These are the activations of a small network on made-up records, seen along a few directions, one row for each record.
After each row come some of the record's fields: M, J, E, L, P, K, Y, F.
A field that a record lacks is written absent.
The largest differences between rows may come from other fields.
In the rows, 500 means zero.
Random noise pushes rows far along 20 fixed directions. That doesn't count. These rows show it; they differ only by the noise:
[308 437 478 521 420 539 588 597 414 421 350 649 500 663 440 379 484 519
 421 314 745 465 405 597 322 315 577 690 679 636 634 414 426]
[344 442 570 724 611 420 572 444 511 693 790 610 178 281 944 353 402 304
 329 594 513 587 634 503 369 276 470 445 758 379 461 732 609]
[375 588 632 356 516 475 646 161 553 578 469 738 367 481 338 627 629 390
 461 515 813 575 665 578 633 692 680 607 620 318 712 521 229]
[559 681 670 627 243 267 293 574 543 601 326 288 811 432 429 512 205 456
 449 500 613 551 437 392 504 325 520 374 298 777 904 496 518]
[489 676 310 282 547 527 429 454 573 328 633 381 447 492 616 605 532 349
 679 669 393 315 723 385 627 842 459 381 365 280 248 594 402]
[460 489 565 254 473 404 179 598 501 588 722 360 433 350 698 550 609 478
 519 409 177 263 639 384 415 532 281 241 630 751 410 674 572]
[561 403 463 699 421 503 675 498 411 309 630 394 491 160 557 586 653 615
 554 580 531 332 532 509 790 336 426 519 597 496 424 690 560]
[724 464 355 574 468 496 392 492 927 489 472 469 606 441 179 545 566 824
 666 635 718 782 309 423 553 290 455 309 564 511 810 673 644]
[569 445 564 539 429 330 614 527 351 501 578 321 513 315 502 709 475 330
 341 529 341 385 649 623 646 545 436 501 491 373 379 617 757]
[321 365 351 659 369 537 387 465 523 712 356 370 722 460 406 670 352 442
 646 362 399 528 587 535 675 529 371 366 357 271 383 737 426]
[625 763 645 631 691 779 554 501 496 394 437 215 567 409 373 445 629 617
 793 634 432 488 801 282 522 615 349 451 467 716 296 283 789]
[605 146 753 654 494 506 451 673 377 611 728 445 499 581 627 395 625 641
 309 433 353 159 416 597 585 605 415 479 387 556 459 755 447]
[331 530 745 548 593 579 480 444 427 462 350 419 581 652 251 671 560 371
 581 456 555 370 751 673 391 679 540 535 598 373 499 584 543]
[243 398 556 624 432 545 434 364 505 403 484 479 766 428 207 515 646 535
 438 567 447 670 556 188 568 444 518 175 547 310 456 497 538]
[808 491 583 712 560 526 758 690 491 706 297 372 450 435 114 710 495 294
 181 583 604 643 633 946 455 591 480 703 577 378 611 542 974]
[250 558 393 592 469 477 694 337 448 462 369 474 623 686 518 401 341 514
 609 368 753 457 450 312 442 110 627 518 471 138 550 349 495]
[649 643 647 482 591 445 455 489 508 335 488 481 559 736 668 402 439 625
 389 649 734 500 499 676 404 434 506 713 385 379 685 435 500]
[507 583 588 519 371 389 326 557 471 637 512 341 570 688 753 545 126 323
 746 464 478 344 542 686 355 655 595 597 313 636 548 530 537]
[380 380 192 372 423 746 494 424 577 460 342 423 631 677 190 709 551 743
 976 313 561 427 629 536 571 495 418 625 547 463 367 433 558]
[558 351 700 519 422 406 460 373 537 424 589 402 607 444 263 637 638 511
 538 453 349 391 385 386 641 629 454 495 494 500 489 545 557]
[359 489 657 481 512 415 405 428 460 457 393 580 719 645 488 375 441 744
 652 367 543 545 508 399 680 616 501 345 287 652 480 561 252]
[491 340 330 281 400 223 895 515 305 309 427 648 439 385 341 680 488 690
 288 328 610 533 677 673 927 433 420 708 534 605 399 540 598]

[634 428 425 547 514 367 496 460 755 209 601 604 459 615 357 447 385 470
 500 704 578 706 279 442 418 471 602 633 528 520 589 475 641]	M=m3 J=j1 E=e3 L=absent P=absent K=absent Y=absent F=absent
[697 233 657 633 490 584 577 360 665 892 782 563 260 559 768 434 526 451
 580 420 390 585 195 619 452 698 530 631 533 471 475 568 496]	M=m4 J=j5 E=e1 L=l2 P=p1 K=k1 Y=y2 F=f1
[939 747 382 525 723 306 359 545 804 532 413 203 490 367 692 604 374 572
 628 573 434 544 378 664 550 251 186 436 371 224 585 833 649]	M=m3 J=j3 E=e1 L=absent P=absent K=absent Y=absent F=absent
[548 404 572 409 492 594 426 539 312 415 437 522 678 714 216 508 736 552
 222 526 586 194 522 563 504 567 593 645 389 288 607 360 420]	M=m1 J=j1 E=e2 L=absent P=absent K=absent Y=absent F=absent
[524 394 650 404 382 491 614 227 472 666 512 467 442 613 716 707 437 566
 586 266 562 558 447 840 501 447 438 893 576 372 567 450 485]	M=m4 J=j5 E=e1 L=l3 P=p2 K=k1 Y=y1 F=f2
[387 336 808 440 859 386 346 261 683 422 674 730 226 776 376 586 500 629
 527 555 571 549 792 533 417 586 442 772 713 514 644 664 533]	M=m4 J=j3 E=e3 L=l2 P=p1 K=k2 Y=y1 F=f2
[497 501 564 403 592 330 609 477 443 416 408 550 579 590 297 436 544 558
 534 349 470 365 330 292 561 449 591 384 386 446 467 413 474]	M=m4 J=j5 E=e1 L=l2 P=p2 K=k1 Y=y2 F=f2
[618 692 519 292 504 485 418 290 444 544 442 410 687 383 550 664 704 852
 786 481 628 361 536 589 704 317 480 413 404 342 644 455 393]	M=m4 J=j2 E=e2 L=l2 P=p2 K=k1 Y=y2 F=f1
[648 674 488 565 570 268 498 593 615 361 441 424 478 594 675 367 199 296
 589 464 350 579 162 497 358 584 424 618 336 540 338 444 639]	M=m1 J=j4 E=e2 L=absent P=absent K=absent Y=absent F=absent
[388 584 363 427 348 518 430 400 646 613 464 499 550 347 591 473 549 340
 634 383 419 697 250 383 453 575 494 211 562 379 397 531 357]	M=m1 J=j1 E=e2 L=absent P=absent K=absent Y=absent F=absent
[725 422 654 645 291 647 710 526 485 309 552 381 606 445 487 417 698 676
 472 583 557 548 229 493 633 596 599 488 461 745 571 409 452]	M=m3 J=j3 E=e1 L=absent P=absent K=absent Y=absent F=absent
[469 611 601 648 612 653 346 531 576 262 623 381 537 395 548 337 633 656
 409 788 584 333 736 118 558 301 390 243 473 584 663 648 294]	M=m3 J=j2 E=e3 L=absent P=absent K=absent Y=absent F=absent
[566 402 465 703 422 660 539 711 507 411 489 323 533 540 402 631 607 298
 638 509 433 243 317 674 451 761 633 418 538 366 427 743 489]	M=m4 J=j5 E=e1 L=l3 P=p1 K=k2 Y=y1 F=f2
[359 425 557 470 659 422 327 444 510 230 449 644 642 711 467 427 459 624
 610 464 459 474 460 505 511 555 451 502 411 419 368 631 339]	M=m1 J=j2 E=e1 L=absent P=absent K=absent Y=absent F=absent
[328 622 471 640 393 559 421 475 274 107 488 348 717 351 691 594 438 472
 767 663 415 437 626 549 559 462 521 509 475 507 270 475 462]	M=m2 J=j4 E=e3 L=absent P=absent K=absent Y=absent F=absent
[315 765  50 401 248 506 501 808 457 430 235 507 630 375 558 501 324 432
 215 645 743 773 753 513 575 415 486 221 404 558 624 543 331]	M=m1 J=j4 E=e2 L=absent P=absent K=absent Y=absent F=absent
[406 452 510 888 377 770 589 483 558 575 635 190 482 553 658 391 396 424
 749 483 610  81 454 165 484 317 521 614 421 441 547 528 379]	M=m2 J=j4 E=e1 L=absent P=absent K=absent Y=absent F=absent
[429 533 494 547 453 538 624 618 395 335 374 501 629 635 632 367 490 683
 521 423 653 586 397 616 385 271 582 432 553 537 541 426 501]	M=m4 J=j5 E=e3 L=l1 P=p1 K=k2 Y=y2 F=f2
[411 396 524 425 592 639 479 482 472 607 510 467 472 664 493 567 561 652
 523 435 571 369 756 622 487 510 387 528 503 376 457 616 471]	M=m1 J=j1 E=e2 L=absent P=absent K=absent Y=absent F=absent
[425 363 573 719 564 470 662 541 728 655 363 464 381 461 110 535 528 413
 674 188 548 325 276 379 481 412 431 386 673 497 572 802 487]	M=m1 J=j1 E=e2 L=absent P=absent K=absent Y=absent F=absent
[421 551 738 460 674 323 679 373 261 749 138 611 611 452 343 632 476 478
 544 139 349 785 645 838 791 852 461 437 422 493 212 599 506]	M=m2 J=j4 E=e1 L=absent P=absent K=absent Y=absent F=absent
[463  39 677 559 343 248 491 475 436 545 905 426 351 422 475 734 440 383
 419 478 203 213 508 527 431 378 558 549 710 562 529 702 827]	M=m3 J=j3 E=e1 L=absent P=absent K=absent Y=absent F=absent
[446 364 535 802 392 616 662 581 382 623 627 418 462 247 512 515 596 465
 944 404 405 125 361 479 595 574 694 290 546 609 331 666 474]	M=m4 J=j2 E=e2 L=l1 P=p2 K=k2 Y=y2 F=f2
[557 701 807 850 467 496 861 767 336 457 275 202 528 443 597 534 365 263
 448 505 617 506 541 865 386 595 656 305 539 594 546 731 645]	M=m3 J=j3 E=e1 L=absent P=absent K=absent Y=absent F=absent
[423 465 671 547 552 558 395 383 238 491 316 434 774 620 556 546 627 530
 467 312 377 501 408 706 523 507 408 639 433 171 356 420 443]	M=m2 J=j1 E=e1 L=absent P=absent K=absent Y=absent F=absent
[362 393 314 272 458 318 249 182 500 338 671 671 490 387 380 768 515 383
 722 580 447 161 580 429 654 409 653 603 563 312 577 610 285]	M=m3 J=j2 E=e3 L=absent P=absent K=absent Y=absent F=absent
[839 815 316 159 652 617 424 580 591 378 509 611 520 637 586 209 764 714
 161 835 670 702 397 426 362 426 531 431 360 268 640 113 520]	M=m2 J=j4 E=e1 L=absent P=absent K=absent Y=absent F=absent
[646 699 481 616 341 662 412 678 522 356 402 277 502 470 507 601 311 360
 631 659 691 286 661 671 424 525 468 913 478 916 720 434 470]	M=m2 J=j4 E=e3 L=absent P=absent K=absent Y=absent F=absent

Which values does each new row have?
[428 449 217 467 374 606 618 546 560 433 511 419 372 313 676 678 699 455
 328 434 570 462 449 728 522 228 272 539 788 105 489 790 405]	M=m2 J=j4 E=e1 L=absent P=absent K=absent Y=absent F=absent
[412 485 352 174 537 696 276 437 599 313 553 567 554 527 343 524 736 682
 624 533 346 556 678 277 585 770 325 363 501 629 278 453 346]	M=m1 J=j2 E=e1 L=absent P=absent K=absent Y=absent F=absent
[676 654 285 549 757 604 703 566 554 894 335 503 413 641 524 281 511 545
 669 339 693 289 265 503 431 223 649 317 344  96 567 515 437]	M=m2 J=j4 E=e3 L=absent P=absent K=absent Y=absent F=absent
[299 118 432 605 162 320 224 428 388 298 609 483 836 699 456 647 143 348
 450 562 322 366 401 504 481 420 564 765 289 357 451 455 530]	M=m1 J=j2 E=e1 L=absent P=absent K=absent Y=absent F=absent
[800 394 607 336 438 610 612 682 482 422 726 279 417 740 662 471 648 907
 414 485 515 310 464 540 395 392 397 599 531 716 619 352 737]	M=m4 J=j5 E=e1 L=l3 P=p1 K=k2 Y=y1 F=f2
[600 567 370 551 482 615 149 586 614 402 412 561 640 406 307 530 469 546
 570 753 490 733 593 524 554 736 424 585 390 772 540 478 466]	M=m1 J=j1 E=e2 L=absent P=absent K=absent Y=absent F=absent
[633 703 360 585 783 692 451 501 733 829 301 461 331 484 365 339 464 374
 715 369 480 517 418 339 251 322 387 564 587 542 532 362 626]	M=m3 J=j3 E=e1 L=absent P=absent K=absent Y=absent F=absent
[636 651 534 633 577 850 425 284 612 684 487 466 534 259 549 501 855 304
 640 614 380 650 317 537 624 886 478 411 456 170 343 528 191]	M=m2 J=j4 E=e3 L=absent P=absent K=absent Y=absent F=absent
[573 551 650 262 590 117 513 343 512 779 456 591 423 484 436 705 423 426
 661 312 514 420 506 736 609 630 639 339 475 428 590 735 518]	M=m1 J=j1 E=e2 L=absent P=absent K=absent Y=absent F=absent
[112 622 457 582 329 715 664 293 415 451 491 493 489 309 652 609 586 331
 627 594 685 579 760 521 552 582 639 319 677 285 417 585 257]	M=m1 J=j4 E=e2 L=absent P=absent K=absent Y=absent F=absent
[121 227 471 640 368 688 780 570 541 319 342 491 629 616  14 572 645 686
 562 312 655 569 586 315 648 562 499 230 628 525 430 692 392]	M=m1 J=j1 E=e2 L=absent P=absent K=absent Y=absent F=absent
[645 405 323 534 267 473 612 701 515 504 523 274 494 400 450 693 481 482
 340 490 509 411 436 589 600 388 412 576 504 460 603 605 656]	M=m2 J=j4 E=e1 L=absent P=absent K=absent Y=absent F=absent
[537 485 510 637 586 561 486 484 421 573 509 641 597 403 424 447 651 750
 736 650 668 526 482 624 598 434 801 193 515 428 618 627 453]	M=m2 J=j4 E=e3 L=absent P=absent K=absent Y=absent F=absent
[512 570 822 596 511 483 796 411 213 719 539 463 478 528 652 328 499 443
 491 394 496 340 437 412 523 532 738 468 362 475 449 220 546]	M=m2 J=j4 E=e1 L=absent P=absent K=absent Y=absent F=absent
